Each row below is a small network's average activation on inputs in which a field has the value named, seen along a few directions.
Values that are neighbours, or in one group, have similar rows; names and order tell nothing.
In the rows, 500 means zero.
Random noise pushes rows far along 4 fixed directions. That doesn't count. These rows show it; they differ only by the noise:
[509 541 509 515 504 556 422 300 455 480 645 680 626 332 424 409 554]
[615 561 520 574 530 584 472 377 534 459 575 630 612 414 538 440 535]
[591 431 502 527 555 468 465 626 484 598 530 567 407 661 398 561 458]
[585 375 552 415 343 522 516 365 545 536 659 660 419 364 337 529 494]
[753 563 423 517 576 579 725 378 671 301 387 686 511 389 674 452 420]
[497 566 467 547 610 521 416 401 419 493 577 658 616 447 441 414 527]


F, 22 values:
f7: [502 444 492 403 449 529 636 479 622 498 484 504 412 498 588 556 531]
f18: [511 637 404 509 580 489 597 522 566 391 341 449 524 385 598 410 517]
f21: [562 548 520 619 626 485 602 495 534 488 473 486 583 607 719 536 463]
f3: [647 491 482 617 667 502 535 602 522 507 446 485 475 723 610 537 447]
f4: [328 518 534 517 512 533 287 483 301 747 664 306 521 622 399 565 613]
f13: [295 310 515 449 452 475 350 555 377 559 612 456 500 488 264 637 514]
f12: [601 635 577 569 525 482 536 545 507 383 404 460 552 525 662 412 497]
f20: [660 388 551 525 342 502 746 447 702 476 517 588 363 439 604 587 438]
f19: [552 447 657 553 234 513 392 570 642 626 539 343 363 453 573 582 643]
f9: [502 585 613 528 412 503 454 472 414 640 501 477 513 500 442 484 528]
f15: [433 576 534 473 378 470 436 493 505 478 560 427 526 414 533 445 590]
f17: [521 496 572 430 331 581 425 427 637 378 541 438 678 358 658 504 522]
f14: [431 486 558 364 324 471 489 427 481 556 588 357 387 382 430 509 525]
f1: [621 602 595 572 487 475 444 467 475 457 456 510 620 523 617 399 574]
f16: [306 437 507 524 603 362 276 936 293 607 399 343 470 935 380 573 403]
f5: [511 501 461 587 545 546 570 534 450 458 416 599 471 508 477 523 393]
f22: [391 361 473 335 307 501 593 364 505 585 630 476 399 298 314 567 581]
f8: [236 463 247 494 836 410 451 580 315 469 324 522 601 606 357 477 440]
f11: [475 502 459 546 628 599 548 356 542 277 442 507 641 359 512 385 441]
f6: [431 306 400 207 338 424 561 458 601 473 422 543 316 382 449 547 364]
f2: [430 626 411 547 598 592 521 416 516 423 492 460 534 438 607 444 563]
f10: [667 674 706 550 248 651 549 283 651 454 696 477 668 264 587 379 646]
The values of F form 6 separate groups.
Q: Which other values are in the same group as f6? Give them in the order they are listed.
A: f17, f16
Q: Which other values are in the same group as f8? Give them in the order they are listed.
A: f13, f11
Q: Which other values are in the same group as f4? Give them in the order they are listed.
A: f7, f22, f2
Q: Which other values are in the same group as f5? Give them in the order they are listed.
A: f21, f3, f20
Q: Which other values are in the same group as f18? Give them in the order they are listed.
A: f19, f15, f14
